Each row below holds a small network's activations on one input, seen along a few directions.
Each table varies a few parts of the input and shows all the possible inputs, shuffled.
Descriptions start from the smaller parts, as in this example, which fits no table here: values(3) and (point or ring(11) or (ring(5) and line(6))).
Shared parts are said once, and a part with two or three values counts as separate values.
(in the rows, 128 means zero)

Other details of the inputs vary at random and push rows far along two fixed directions, the same in every table; ignore that.

Table:
row 1: [132 131 156 190 106 187 194 137 178 144 156]
row 2: [135  94 136  46 180 125 100 101 120 135 115]
row 3: [124 169  85 172  92  92  93 163  90  97 117]
row 4: [125 125 139 134 135 165 164 121 174 147 135]
row 5: [115 117 141  47 164 126 134  96 147 154 115]
row 6: [122 142 141 164 114 173 184 134 188 158 142]
row 7: [131 108 137  95 159 154 139 111 153 143 125]
row 8: [136 106 129  37 178 143  84 120 114 134 112]
row 9: [138 111 131  91 160 170 123 128 146 136 129]
row 10: [111 157 124 161  83  60 127 124  97 117 125]
row 11: [146 129 148 173 121 205 151 164 156 138 155]
row 12: [138 111 139  68 152 111  75 124  81 119 120]
row 13: [116 112 131  67 149  83 104  94 109 131 111]
row 14: [122 149 136 178 107 184 196 142 196 157 143]
row 15: [137 120 129 135 143 178 153 135 165 137 136]
row 16: [126 152  98 181  89  82  99 151  87  97 127]
row 17: [121 114 162  90 145 142 151 106 149 155 135]
row 18: [128 105 161  95 149 147 148 105 145 143 135]
row 19: [143 135 129 189 119 208 166 162 179 138 151]
row 20: [117 110 142  68 148  83 106  93 102 126 117]
row 21: [144 113 145 137 137 184 143 144 150 137 145]
row 22: [114 157  90 162 100  74 118 132 103 103 113]
row 23: [129  93 147  63 172 135 121  98 131 142 122]
row 24: [120 161  83 176  94  76 112 145  99  96 116]
row 25: [136  88 149  48 177 125 103  99 110 132 123]
row 26: [118 110 151  53 162 124 130  94 145 157 118]
row 27: [144 123 145 174 122 199 160 154 160 135 156]
row 28: [124 161  83 175  91  85 101 153  94  95 118]
row 29: [130 105 127  72 158  95  91 107  97 121 116]
row 30: [119 149 105 182  86  67 119 136  92 102 122]
row 31: [119 105 135  38 172 115 116  89 133 141 108]
row 32: [144 121 139 135 139 192 132 152 151 142 142]
row 33: [132 103 131  71 155  94  93 108  94 120 116]
row 34: [123  94 154  43 168 112 115  89 123 142 117]
row 35: [143 126 134 134 141 192 132 153 155 140 138]
row 36: [114 111 142  34 167 110 119  89 135 152 110]
row 37: [118 152  97 182  88  68 117 134  96 104 120]
row 38: [125 139 155 184 102 181 196 141 186 157 152]
row 39: [148 127 148 192 113 207 171 158 163 135 160]
row 40: [125 150  93 167 101  78 106 139  99 102 118]
row 41: [144 111 151 141 139 176 155 133 150 135 146]
row 42: [136 115 128  89 162 171 125 130 146 135 127]
row 43: [122 144 115 169  94  71 118 129  88 102 124]
row 44: [124 144 131 183 113 189 194 142 194 145 144]
row 45: [110 162 121 175  73  57 130 127  94 114 126]
row 46: [126 123 143 135 134 164 164 121 173 148 135]
row 47: [137  96 136  44 178 134  90 109 116 134 117]
row 48: [145 134 136 171 124 205 148 165 166 141 146]
row 49: [134  91 157  63 168 135 125  95 122 139 126]
row 50: [128 157 101 179  88  89  89 161  83 100 126]
row 51: [131 145 112 168  95  86 100 145  80  96 129]
row 52: [130 131 109 126 122  96  91 134  93 110 121]
row 53: [133 149 115 166  93  93  92 154  75 100 128]
row 54: [122 158  84 177  93  76 111 144  98  97 116]
row 55: [107 158 114 161  86  60 124 125 104 120 121]
row 56: [126 145  98 168  99  77 107 138  94 103 122]
row 57: [135 122 148 176 121 184 179 137 168 140 151]
row 58: [123 137 147 166 111 173 185 134 183 159 146]
row 59: [131 120 117  63 157 112  73 126  96 121 110]
row 60: [118 149  99 168  98  71 115 130 101 106 116]
row 61: [108 163  94 174  84  63 123 131 109 105 115]
row 62: [138 102 142  53 165 127  79 123  96 129 119]
row 63: [129 111 131  92 159 156 142 112 154 141 122]
row 64: [132 136 129 188 117 194 186 145 188 141 145]
row 65: [116 111 135  68 149  83 104  93 107 129 113]
row 66: [129 147 109 184  87  74 113 140  82  96 129]
Description of these inputs: line(6) and line(11).
Changing only the line(6) part turns row 21 into row 34. The same change can be made to row 52. Which row results?
Answer: row 13
Changing only the line(6) part turns row 14 into row 54. The same change can be made to row 38. Which row results?
Answer: row 33
A walk changes only the line(11) part. It starts at row 3 and steps to row 8. List the rest of the walk in order.
Answer: row 59, row 35, row 48, row 32, row 50, row 62, row 11, row 12, row 53

Table:
row 67: [142  88 134  63 164 125  89 105  96 123 120]
row 68: [135 125 135  87 143 105 137 105  93 116 115]
row 69: [137 117 157  64 153 130 142 105 107 136 122]
row 70: [131 147 123 141 108 125 105 143 112 122 138]
row 71: [130 159 118 174  95  75  94 152  83  92 133]
row 72: [129 149 131 110 128 143 159 130 134 140 120]
row 73: [129 108 166  96 134 187 169 118 192 159 151]
row 74: [116 148 134 215  89 125 150 130 134 112 125]
row 75: [108 157 112 207  90 100 136 127 124 103 111]
row 76: [116 138  98 142  96  61 120 113 115  94 120]
row 77: [133 131 101 116 135  94  87 120  93  99 120]
row 78: [139 143 128 164 137 193 154 158 178 130 145]
row 79: [147 105 159  94 157 184 126 123 143 141 149]
row 80: [137 106 143 129 131 152 126 146 118 131 131]
row 81: [105 155 130 181  82  68 109 123  91 105 112]
row 82: [137  92 159 101 146 175 169 105 181 139 147]
row 83: [102 141 140 114 115  82  98 109 102 126 104]
row 84: [128 125 128  39 171  95  69 118 100 122 110]
row 85: [148  93 166  99 161 157 147 111 159 174 138]
row 86: [ 99 126 116  69 145  72  99 107  99 133 120]
row 87: [109 107 149  61 158 125 124 107 126 153 139]
row 88: [142 105 122 115 148 163 122 126 134 127 128]
row 89: [145 124 140 181 105 184 147 154 144 134 152]
row 90: [115 130 143 171 111 146 165 137 143 138 160]
row 91: [134 154 115 204  94 131 159 153 163 156 134]
row 92: [102 160 111 184  97 106 131 128 133 115 106]
row 93: [136 137 145 121 136 149 117 147 135 131 140]
row 94: [137 107 125  67 159  91  72 102  79 106 120]
row 95: [128 123 104 150 110  75  93 142  68  94 112]
row 96: [124 137  85 168 102  73  97 149  77  89 107]
row 97: [138 148 128 213  81 189 156 173 156 138 155]
row 98: [133 109 127  65 155 145  95 122 122 142 118]
row 99: [130 129 130 154 108 147 128 163 123 132 131]
row 100: [112 108 134  92 166 166 156 113 166 154 140]
row 101: [134 104 117  69 162 145  99 117 124 134 115]
row 102: [134 113 141  78 147  89 103 109 117 161 117]
row 103: [129 152  97 151 119  72  89 138  88  84 118]
row 104: [139 124 166  83 151 191 177 123 156 161 136]
row 105: [102 164 121 180  90 105 127 133 131 123 109]
row 106: [129 138  99 144 122  76 117 124 123 138 111]
row 107: [116 150 117 161  86 120 151 137 161 126 136]
row 108: [135 170 112 228  82 184 159 176 167 128 154]
row 109: [138 141 126 146 129 159 181 129 143 125 128]
row 110: [112 140 100 127 103  81 124 117 133 109 119]
row 111: [150 115 153 137 156 189 147 139 159 126 150]
row 112: [131 133 107 112 140 133 104 128 125 119 125]
row 113: [146  89 146  81 170 115 123  97 130 154 122]
row 114: [118 123 127 166 133 166 178 130 166 137 153]
row 115: [135 126 137  81 161 175 170 116 154 146 120]
row 116: [123 128 109 115 124 108  98 147 102 123 109]
row 117: [121 124 135 114 104  83 121 111 118 114 133]
row 118: [112 132 118 171 109 100 143 127 113 115 145]
row 119: [136 110 115  95 154  74 104 100 111 137 108]
row 120: [137 103 133 120 156 206 152 148 170 148 129]
Changing only one part turns row 113 into row 106. The same change can be made to row 68. Which row results?
Answer: row 115
What is each input in this table made of?
Answer: ring(6) and (line(4) or values(5))
List by row number the other rows that have the ring(6) part in common with row 97.
Answer: row 70, row 73, row 83, row 87, row 93, row 99, row 102, row 104

Table:
row 121: [143 101 120  64 147  52  78 111  54 116 122]
row 122: [129 126 146  95 144 172 108 138 148 143 143]
row 123: [139 126 113 114 137  95  80 124  66  97 110]
row 124: [120 162 126 222  68  95 154 142 132 127 132]
row 125: [141 152 135 154 118 191 150 164 155 132 134]
row 126: [111 162  85 210  68 105 150 150 146 124 124]
row 127: [159 120 135 133 155 191 160 141 175 149 150]
row 128: [106 144  96 117 110  67 111 122 114 134 100]
row 129: [132 148 122  95 121  78  78 133  69 102 107]
row 130: [149 128 131 185 116 174 143 151 118 116 139]
row 131: [153  86 151 136 165 207 132 139 159 134 147]
row 132: [134 106 159 106 156 186 164 107 195 161 135]
row 133: [115 141 119 184  72  67 142 124  97 100 134]
row 134: [110 146 133 150 108  79 133 118 110 135 122]
row 135: [112 141 103 126 116 103 137 114 140 118 117]
row 136: [120  94 160  86 152 139 161  98 131 132 142]
row 137: [113 135 106 103 120  51  91 102 102 118 101]
row 138: [147 120 106 114 149 170 147 148 159 149 139]
row 139: [139 146 103 167 122 151 120 152 119 108 119]
row 140: [140  81 124  84 186 205 115 140 163 143 128]
row 141: [ 94 158  91 136 102  62 119 128 105 134 105]
row 142: [133  97 112  65 169  68  38 109  64  96 102]
row 143: [116 148 123 140 110  78 120 117 125 130 110]
row 144: [132 145 145 162 113 186 134 158 163 137 157]
row 145: [157 139 125 190 119 176 169 158 165 137 157]
row 146: [136 110 106 129 153 155  98 146 134 118 122]
row 147: [123 148 124 177 103 138 167 125 166 120 135]
row 148: [146 169  90 232  84 137 157 175 146 119 148]
row 149: [125 153 105  88 125  90  81 142  83 108 101]
row 150: [140 153 104 194 104 129 118 152 102  98 123]
row 151: [119 138 121 151  97  57 111 111 100 114 118]
row 152: [131  99 159  32 184 203 110 125 166 164 140]
row 153: [ 98 146 105  89 131  54 101 107  98 135  96]
row 154: [134 105 161 104 156 187 176 101 189 148 141]
row 155: [139 124 108 132 146 197 136 152 146 131 123]
row 156: [124 157 122 222  75 122 161 138 155 125 137]
row 157: [113 144 137 137 129 124 150 119 149 149 123]
row 158: [136 123 105 151 134 112  82 143 106  98 120]
row 159: [141  89 185  51 177 201 116 118 154 160 154]
row 160: [132  92 164 110 136 145 153 106 146 152 139]
row 161: [144 144 118 237  80 160 152 171 108 105 145]
row 162: [152  95 129  39 197 172 126 117 157 159 129]
row 163: [115 133 133 153  91  57 123 121  89 126 120]
row 164: [148 131 127 153 143 194 139 145 147 123 129]
row 165: [132 127 135  90 116  76  83 133  49 105 116]
row 166: [139  86 182  16 194 191 100 107 149 160 143]
row 167: [159 127 136 193 112 176 174 158 153 138 165]
row 168: [122 139 142 192 107 164 196 132 168 123 155]
row 169: [121 153 108 202  88 148 169 144 177 138 133]
row 170: [134 103 175 121 141 173 172 113 171 169 141]
row 171: [111 138 105 101 123  62 107 100 108 106 106]
row 172: [133 124 137  63 134  71  71 121  49 106 109]
row 173: [148 103 133  81 185 222 135 131 163 145 122]
row 174: [123 150 129 172  77  90  92 152  81 107 147]
row 175: [152  63 162 104 176 204 127 131 141 140 147]
row 176: [117 153 145 223  82 143 188 146 151 147 149]
row 177: [117 132 135 130 132 126 158 109 142 117 134]
row 178: [129 117  95 109 146  80  53 131  81  95 105]
row 179: [132 125 134  41 147  63  58 113  49 105 101]
row 180: [137 182 117 222  73 153 148 181 135 108 136]
row 181: [108 108 131  46 149  35  94  76  61 101 111]
row 182: [104 135  87  91 118  55 104 105 103 108 102]
row 183: [114 174 102 228  68 124 168 157 164 137 127]
row 184: [114 132 126  87 127  39  88  94  89 126  99]
row 185: [114 134 146 119 136 119 144 110 138 152 123]
row 186: [140  85 188  77 157 207 133 131 149 161 165]
row 187: [139 110 146  49 174 211 135 140 160 157 123]
row 188: [138  72 183  58 176 176 152  87 166 167 136]
row 189: [105 142 109  98 129  52 109  97  94  96 110]
row 190: [103 153  92 166 100 121 165 136 145 114 129]
row 191: [112 174  90 195  67 113 105 178 115 113 140]
row 192: [126  96 159  38 185 153 133  91 167 172 112]
row 193: [143 109 126 181 120 143 113 151 111 108 142]
row 194: [130 120 152 165 110 160 183 119 164 133 151]
row 195: [ 99 132  97  57 146  48  98  92  91 103 100]
row 196: [103 141 104  98 131  61 114 102 100 100 109]
row 197: [116 144 117 154  94  61 124 110 102  99 123]
row 198: [116 145 148 218  81 143 191 148 146 150 150]
row 199: [163  71 164  20 211 178 127  99 147 162 140]
row 200: [109 139 132 116 137 118 141 116 142 151 116]
Changing only one part turns row 170 into row 143. The same change can be made to row 194. Which row results?
Answer: row 147
Changing only one part turns row 137 into row 169. The same change can be made to row 192. Which row results?
Answer: row 183
Changing only one part turns row 124 into row 128. The same change can be made to row 168. Which row results?
Answer: row 190
What is each input in this table made of?
Answer: line(8) and (point or line(4) or line(5))
List by row number the other rows that have the line(8) part in common with row 154.
Answer: row 129, row 142, row 145, row 150, row 156, row 166, row 177, row 184, row 185
A walk changes only the line(5) part. It starts at row 136 and steps to row 133. List the rest of the walk in order.
Answer: row 160, row 163, row 198

Table:
row 201: [135 145 103 198  94 135 113 169 110 107 134]
row 202: [116 143 123 127 104  55  92 117  78 100 111]
row 203: [136 120 129 139 148 177 161 124 184 149 134]
row 204: [138 124 156 116 139 190 166 135 170 159 136]
row 205: [118 144 120 142 102  96 118 138 107 133 120]
row 206: [128 112 163 141 133 182 157 126 163 150 144]
row 207: [107 134 108 103 118  72  96 119 100 117 113]
row 208: [135  91 149  54 164 110 116  96 107 126 120]
row 209: [131 147 122 217  87 131 170 147 129 114 150]
row 210: [134 113 150  66 160 137 120 115 139 157 125]
row 211: [146 129 121 158 127 159 118 160 135 120 140]
row 212: [123 110 133  46 165 119 105 100 134 141 123]
row 213: [120 117 137  73 160 153 136 113 148 142 130]
row 214: [116 167 103 188  77 113 143 148 133 110 131]
row 215: [142 135 114 143 121 138 106 151 109 107 126]
row 216: [130  84 148  62 163 114 115  95 108 136 124]
row 217: [121 154 135 201  92 134 154 147 134 119 141]
row 218: [118 136 126 121 115  60  87 112  86 111 119]
row 219: [129 140 113 162 119 146 157 131 157 126 122]
row 220: [130 130 124 151 141 181 172 128 175 142 133]
row 221: [128 136 111 159  99  57 109 124  85 104 129]
row 222: [130 108 138 135 153 195 173 129 191 154 131]
row 223: [118 150 113 110 116  66  98 123  80 121 112]
row 224: [142 103 132  60 177 150  91 124 106 126 123]
Changing only one part turns row 218 into row 217. The same change can be made to row 210. Which row results?
Answer: row 223
What is each input in this table made of?
Answer: values(4) and (point or line(5))
List by row number the other rows that have the values(4) part in common with row 208.
Answer: row 202, row 204, row 214, row 215, row 219
Change only the values(4) part in row 215. List by row number the other rows that result.
Answer: row 201, row 211, row 224
A walk changes only the line(5) part. It starts at row 216 and steps to row 206. List the rest of the walk in order.
Answer: row 205, row 207, row 222

Table:
row 225: [147 150  95 229 112 201 160 180 179 131 138]
row 226: [ 93 180  92 173  68  38 122 122 101  89 116]
row 227: [134 130 128 175 107 120 175 127 122 116 145]
row 228: [142  72 158  65 201 220 154  97 176 133 130]
row 229: [137 126 129 166 107  96  80 144  80 108 132]
row 230: [134 110 128 173 109  80 103 121  86 102 128]
row 231: [111 158 156 193  73 123 142 146 138 154 139]
row 232: [141 157 104 181  90  83  99 160  56  88 124]
row 233: [136  75 173 121 155 171 167 102 168 153 156]
row 234: [152 110 140 152 135 157 160 129 121 118 137]
row 235: [119 144 116 226  93 169 199 139 178 108 151]
row 236: [107 134 162  77 149 183 151 115 174 160 121]
row 237: [107 123  96  32 160  38  86  83 108 134  89]
row 238: [136 139 119  64 128  75  63 141  51 111 121]
row 239: [128 117 159  65 147 121 153  99 129 149 132]
row 240: [128 168  69 159  99 100  87 173 114 115 118]
row 241: [111 185 100 213  78 142 166 165 175 153 120]
row 242: [124 110 115  32 174  85  46 103  66  92  96]
row 243: [112 132 149  16 147  54  82  95  62 142  95]
row 244: [145 123  97 199 132 179 169 145 178 128 129]
row 245: [116 142  65 163 110  47 121 118 111 101 108]
row 246: [137 103 158  41 184 235 125 134 176 151 144]
row 247: [127  90 187  79 155 158 154  95 171 172 148]
row 248: [146  94 175  77 158 197 109 140 150 164 156]
What is each input in this table made of?
Answer: line(4) and ring(6)
Changing only the ring(6) part turns row 230 into row 248. The same change can be made to row 234. Which row results?
Answer: row 238
Change only the line(4) part in row 226. List by row number the other rows that result.
Answer: row 237, row 239, row 247
Change only the ring(6) part in row 235. List by row number the other rows that result.
Answer: row 226, row 228, row 236, row 242, row 246
A walk changes only the line(4) part. It starts at row 231 and steps to row 243. List the rest of the walk in order.
Answer: row 236, row 241
